These are the activations of a small neural network, seen along a few directions. Each row is one input.
Each table varies a few parts of the input and shows all the possible inputs, shuffled.
Descriptions start from the smaller parts, as in this example, which fits no table here: one of 6 places along a line, together with either a single point or one of 9 places along a line or (one of 3 separate values, together with one of 5 places around a ring).
Shared parts are said once, and a part with two or three values counts as separate values.

Other details of the inputs shift rows strongly along three fixed directions, in all tables alike. That doesn't count.

Table:
R1: [-10  19 -11  -9 -23 -12 -34 -18   6 -32  34  13]
R2: [ 12  -5  -4  -1  28  -3 -12   2  14  21 -33  30]
R3: [ 14 -16  14 -12  26   0 -25   5  24  22 -19  16]
R4: [ 25 -14  14   4  14  -5 -35   5  20  20 -17  27]
R5: [ 10  11   8 -14  -7  -2  -9  -3  -7 -14 -25 -23]
R6: [ 25  39   9   0 -15  11  -4 -20   1 -37 -61 -59]
R7: [ 20 -10  16  19  16   7 -27  -3  29  18 -15  17]
R8: [-28 -23 -20 -12 -26 -19  -3  13 -19  -6  85  27]
R9: [ 14  -1  -6  -3  28  -7 -21   1  17  17 -29  39]
R10: [-13 -44  18   8  22  16  52  38 -19  38  19 -25]
R11: [ 10  23   9  10 -18  24  39  -4 -27 -23 -36 -84]
R12: [-32 -28  10  27  25  24  62  19 -21  41  15 -11]
R13: [ 10  -3  -1  -1  27  -8 -12  -1  12  19 -33  27]
R14: [  8   0  -1  10  27   5 -11 -10  26  11 -30  30]
R15: [-20 -46  19   3  15  25  52  35 -22  44  17 -30]
R16: [ -3  26 -11  -1 -46  -4   4 -11  -9 -47   2 -40]
R17: [-11  42 -17   5 -40  -3  15 -15 -24 -44 -13 -21]
R18: [  7 -12  10   0  25   8 -28  -6  37  16  -9  17]
R19: [  8  -1   3  10  27   1  -7 -15  26  17 -29  26]
R20: [-23 -17 -19 -13 -18  -9   0   6 -32  -2  93  25]
R21: [ 10  19  10  -5 -22   9  25   0 -37 -25 -43 -74]
R22: [-34   1 -27  -7 -25 -20  10   2 -33   2  68  33]
R23: [  8  16 -14 -22 -26 -28 -31  -4   2 -36  32  23]
R24: [  2   8   6   1 -13  10   2  -5   9 -13 -18 -30]
R25: [ 22  -6  13   3  32   1 -21   0  43   7 -12  20]
R26: [  0  17 -13  -6 -25 -17 -23 -12  14 -37  31  10]
R27: [ -7  31 -22  -4 -26 -17 -18 -27   4 -28  14  28]
R28: [-24 -27   5  12  18  15  60  25 -34  48  11 -11]
Description of these inputs: one of 2 separate values, together with either a single point or one of 5 places along a line or one of 8 places along a line.
Changing only the choice among 2 separate values turns R25 into R23. The same change can be made to R14. Which row results? -> R2
Change only the place on the line of 8 in R5. List by row number the other rows that result. -> R3, R8, R10, R15, R20, R21, R23

Table:
R29: [ -9  58 -20 -45 -48 -41 -33 -24 -33 -56   9 -22]
R30: [-27  -9  26  30 -25  16  53  23 -16  -5  48 -36]
R31: [-15 -36   4   3 -30  21  25  23 -47  10  42 -32]
R32: [-21 -20   6   3  13   9  47  20 -42  64  19  23]
R33: [-19 -42   3 -17  14  10  42  42 -19  14  49   2]
R34: [ 38 -31  40  24  43  23 -11  -7  64  36 -53  -4]
R35: [-26 -15  -1   4 -45  15  19  17 -64  -7  42 -42]
R36: [-27 -46  24  33  23  30  18   4   0  51  50   0]
R37: [ 39  47 -34 -17 -26 -51 -46 -34 -24 -51  26  19]
R38: [ 27 -26   0  -9  -6 -11 -53   5  27  -5  11  38]
R39: [ -4   8 -20  -7 -14 -24 -29 -11 -16 -20 -21  43]
R40: [ 16 -18 -12 -35  27 -11 -48  -9  27  -4  -8  34]
R41: [   6   14   24   29   15   20   43  -22    1    7 -106  -43]
R42: [-24 -15   2  19 -37  16  25 -11 -18  -4  56 -29]
R43: [ 23 -13  26  23  31  18 -22  20  48  13 -18  12]
R44: [  29   13   32    4   19   35   54  -12   23  -13 -108  -99]
R45: [  9  37 -10 -19 -69 -54 -53  -3  -4 -57  44  15]
R46: [ 44 -12 -19  -3  47 -26 -67 -12  16   1  29  85]
R47: [ -5   1  -1  32   6  11  52 -13 -38  -5  51 -22]
R48: [ 24  15  11  -2 -33 -19 -32  17  -1 -38  -9  -5]
R49: [ 11  34  22  22 -13  32   1  -4 -10 -14 -68 -80]
R50: [  6 -19 -25  -1  20 -35 -41   5  32  10 -11  91]
R51: [ 20  28   3 -10   4  15  16   1  23 -34 -53 -50]
R52: [-47  14 -19  30 -43  -4  75  -1 -35 -15  20 -27]
R53: [-41  24 -16  17 -37  31  55   3 -55  -1  22 -17]
R54: [ 26 -23  50  11  86  20  16   9  70  35 -69  -1]
R55: [-32 -45  32  28  36  26   4   7   8  62  60  27]
R56: [  2  37 -25 -26 -70 -45 -72 -30 -19 -46  43  14]
R57: [  5   5   4 -15  -4 -32 -80  -9   9   8  35  47]
R58: [ 43  34 -10  23  20  11  -4 -22  -3 -29 -37 -29]
R59: [ 15  -4  27   3  53  24  12 -22  30  21 -78 -44]
R60: [  8  -2 -28  -8  12 -54 -49  -7  39  19  -4  87]
R61: [ -7  27 -25 -37 -34 -18 -34 -21 -29 -55   0 -16]
R62: [ 29  -7   9  14  11  22 -35 -10  38   8 -40 -12]
R63: [-13 -29   8   0 -32   7  30  18 -43  25  43 -39]
R64: [-30 -18 -14  -4  -9  30  55  18 -17  -4  45 -39]
R65: [ 17   9  -7 -39  11 -50 -51   0  38 -19  26  56]
R66: [ 10  26   8  33   7   1  47 -12  17  -8 -95 -46]
R67: [  9  56 -28 -25 -43 -35 -39 -28 -21 -23   6  50]
R68: [  4  22  -2  21   5  17  16 -16  -1  -8 -91 -29]
R69: [-11 -67   4 -25  50  -7  17  29  17  65  61  41]
R70: [-18 -31   4 -23   6  -4  53  37 -18  25  52 -13]
R71: [-24 -15  -9  17 -42  26  29  17 -21  -6  64 -34]
R72: [-39  -2  -3   1  -9  18  59  33 -22 -16  55 -31]
R73: [ 17  21   7  16  30  35  11  -6   9  31 -63  13]
R74: [ 12   1 -16 -14  26 -15 -60  -6  17  25  12 118]
R75: [-21 -51  -9  14  45 -23  29  35   7  77  31  59]
R76: [ 12   3 -20 -36 -15 -18 -21  -4   4 -41   2   5]
R77: [ 34 -34  44   8  92  26  11   9  80  47 -68   3]
R78: [-36 -25   7  23  27  20  26  -1  -1  54  47  64]
R79: [ 12  24  -6  -7  -6  26  23 -13   1 -29 -66 -80]
R80: [ -6  39 -12 -32 -22 -13 -24 -13 -31 -52 -23 -30]
R81: [ -3  43 -29 -19 -54 -49 -31 -31 -29 -43 -13  23]
R82: [  4  22 -16  25   7   4  16   0  21   2 -70  -9]
R83: [-13 -24   3  -2 -47   1  38  25 -41  11  56 -40]
R84: [  4  37   4 -10 -49 -10 -47  -8 -36 -47 -13 -26]
R85: [  1  42 -27 -48 -42 -41 -45 -34 -14 -49   8  -6]
R86: [-28 -13   6 -15 -14   6  60  44 -46 -19  35 -35]
R87: [ 13  12  41   5  56  28  13 -17  26  16 -94 -50]
R88: [-33  -5  -6   4 -22  22  59  22 -73  16  16  -6]
R89: [-27 -25  12  26  40  26  36   2  -1  69  45  65]
R90: [-19 -24  15  21 -16   9  17  10   9   5  68   5]
R91: [  0  36  -4  -7  -4  24  14 -19  -9 -30 -56 -74]
R92: [ 34 -37  12  -8  24 -14 -69  17  53  15  16  75]
R93: [  6  10 -28 -47 -16 -40 -48 -26  12 -22  29  26]
R94: [  7  30 -33  -4 -26 -41 -17  -2  -3 -35 -34  23]
R95: [ 10  -1 -12  26  44   1  -3   6  48  25 -57  30]
R96: [-36 -14  -6  -1  -7  18  53 -10 -19  -4  47 -36]
R97: [ 27  15  16  17 -17  18  -7   7  23 -19 -36 -38]
R98: [ 26  10   0 -19 -34 -39 -55   0  24 -19  20  27]
R99: [-24 -61   8  26  43  35 -15  14  19  64  63  41]
R100: [  5   1  11  -4  65  20 -28  -5  40  21 -40   9]
What is each input in this table made of? -> one of 4 places along a line, together with either a single point or one of 5 places along a line or (one of 2 separate values, together with one of 6 places along a line)
Changing only the place on the line of 4 turns R61 into R91. The same change can be made to R40. Which row results? -> R79
Changing only the place on the line of 4 turns R45 into R30. The same change can be made to R56. Which row results? -> R36
Change only the place on the line of 6 in R84. List by row number the other rows that result. -> R31, R35, R38, R48, R92
Change only the place on the line of 5 in R32. List by row number the other rows that result. -> R60, R67, R75, R81
Change only the place on the line of 4 in R29. List by row number the other rows that result. -> R80, R87, R100
Change only the choice among 2 separate values in R44. List by row number the other rows that result. -> R34

Table:
R101: [-33  -3   7   9  -5  29  37  16 -25 -15  19 -44]
R102: [-16 -32  19  17   9  12  52  18  -2  43  -8 -23]
R103: [ 13  29  -5 -26 -29 -43 -48 -20  25 -29 -15  35]
R104: [ 30  34  -7 -14 -18  -5 -16 -26  14 -46 -23 -39]
R105: [ -1 -42  24   2  44  26  45  20   1  41  18 -26]
R106: [-15   7 -18   4 -27 -20  21   5 -25  -2  43  10]
R107: [ 16 -45  27  23  46  36  -1  29  42  53  -3  16]
R108: [ 34  15  -1 -20 -33 -11 -33   3  -3 -36 -40 -31]
R109: [ -5  25 -10 -19 -23 -20 -11 -18  -9 -48  18 -21]
R110: [ 28  19   9 -10  46  -7 -16  -7  29  11 -75   7]
R111: [-26  17 -33   2 -22 -11  25  -8 -29 -17  48  -3]
R112: [-12  21   5   7 -43  14  23   1  -6 -17 -32 -34]
R113: [ 26  12  -8 -16  34  -1 -20  -4  14   9 -76  -1]
R114: [ 29  32  -9  15  -8 -12 -26 -16  25 -17 -61  -2]
R115: [-23 -43   6  21  58  38  24  21  14  54  32  54]
R116: [  8  -8  25  24  31  33   4  -9 -26  44 -33  -1]
R117: [ 25 -21  -1 -13  58   3 -33   3  26  29 -43  50]
R118: [ -7 -12  12  29  -5  23  55  14 -25  11 -10 -25]
R119: [  2   8 -32 -20 -10 -26 -82 -32  48 -37  65  67]
R120: [ 22   7  -3 -24 -11 -32 -62  -2  30 -21  36  53]
R121: [ 35  37  11  -8  -7 -22 -21  -9  10 -27 -60  10]
R122: [  4 -18  14  14  38  17  55  12 -18  28 -18 -17]
R123: [ -2   2   8  22 -25  12  60   6 -38  -4 -16 -45]
R124: [ -2  18   3   7  -7  11  11  -9  -5 -34 -26 -57]
R125: [ 24 -29  12  -3  64  -5 -42  -8  61  29  -8  39]
R126: [  7  27   4  15 -13  10  -6 -20 -33  13 -38 -30]
R127: [-20   5 -23 -10 -24  -2 -37  -9  15 -31  75  36]
R128: [ 10 -38  20   0  23   7   1  30  -7  20 -31 -22]
R129: [-28 -12 -18 -14 -43 -14   9  17 -37  -7  30   0]
R130: [ 34   9  -6 -29   1   2 -39  -6  11 -23 -38 -20]
R131: [ -4   5  12 -16 -13  19  48  14 -30  -9  15 -56]
R132: [ 39   7  29   1  16  13 -57 -28  18  11 -47  -7]
R133: [-28 -65  18  22  36  18  29  23  17  67  34  37]
R134: [-29  -2  -4   3 -16  10  58  -5 -26   3   1 -54]
R135: [ -7  11  -3  12 -11  18  66  -1 -41  -9 -14 -55]
R136: [-18 -15 -24  -2 -19 -10   7  23 -36   9  31  16]
R137: [-13  -3  -8  -3 -41 -10  16  11 -25 -15  76 -11]
R138: [-18  24 -17  17 -34   0   4   6  -7 -17  12   4]
R139: [  8  42 -25 -15 -14 -20 -10 -24   1 -26 -10   1]
R140: [ 29 -24  24  -8  52 -13 -48  15  56  36 -12  50]
R141: [-55 -15 -33  -9 -20 -18 -12 -17   3  -4 108  64]
R142: [ 39  27   9   6 -27   7 -18 -16  24 -36 -52 -45]
R143: [ 47  17   8   0 -14  -6 -28 -15  32 -21 -37 -19]
R144: [-15   9  -2  -7  -2   6  50  12 -38   0  21  -8]
R145: [ -1  -8  26  21   5  22  12  20   9   3 -32 -36]
R146: [ -6  -5  19  10 -16   4  47  21 -32  -4  -1 -62]
R147: [ -1  23  14   3 -30   7 -21 -18 -39 -15   9 -35]
R148: [  8 -51  29  24  53  11  13  22  24  47   1   2]
R149: [ 22  44  -4   2  -7   9  -2 -32   3 -43 -66 -25]
R150: [ 18  27   3   9 -30 -13 -26 -15  12 -48 -31 -31]
R151: [ 18 -30  19 -18  83 -15 -57   5  64  36  -6  67]
R152: [-16   7  -4  -6 -36 -20  16  -5 -14 -10  18  -7]
R153: [ 29  17 -19 -10 -21 -22 -40  -4 -10 -31 -29  27]
R154: [ 25 -22   5 -19  53  -1 -52   6  34  13 -34  24]
R155: [-31 -18 -22 -28 -12  -4   3   3 -22   6  36  14]
R156: [-17   8   6  28 -26  26  49  16 -34 -11 -10 -29]
R157: [-30 -30  16  14  28  40  51  20   6  47 -13 -21]
R158: [-34   4   9   4 -35  10  16 -15 -48  17  22 -25]
R159: [-16 -35  17 -15  56   4  11  16  27  57   7  37]
R160: [-46  -6 -31 -21 -28 -29   0 -14 -12  -8 103  47]
R161: [-39   8 -43   2 -18 -15  -5 -13 -15 -18  91  48]
R162: [-30 -44   4  23  59  35  31  28  14  67  25  34]
R163: [  7  24 -36  -3 -26 -50 -62 -27  25 -32  35  73]
R164: [ 30  49  -1  -6 -11 -25 -17  -4   6 -24 -70 -13]
R165: [-21  -2 -24  -3 -30 -28  -2   1 -24 -13  91  58]
What is each input in this table made of? -> one of 5 places along a line, together with either a single point or (one of 2 separate values, together with one of 6 places along a line)
Changing only the place on the line of 5 turns R112 into R145. The same change can be made to R160. Which row results? -> R109
Which other rows agree with R107 in the place on the line of 5? List them by row number. -> R104, R105, R108, R119, R120, R127, R130, R131, R132, R137, R142, R143
Change only the place on the line of 5 in R142. List by row number the other rows that result. -> R114, R118, R133, R150
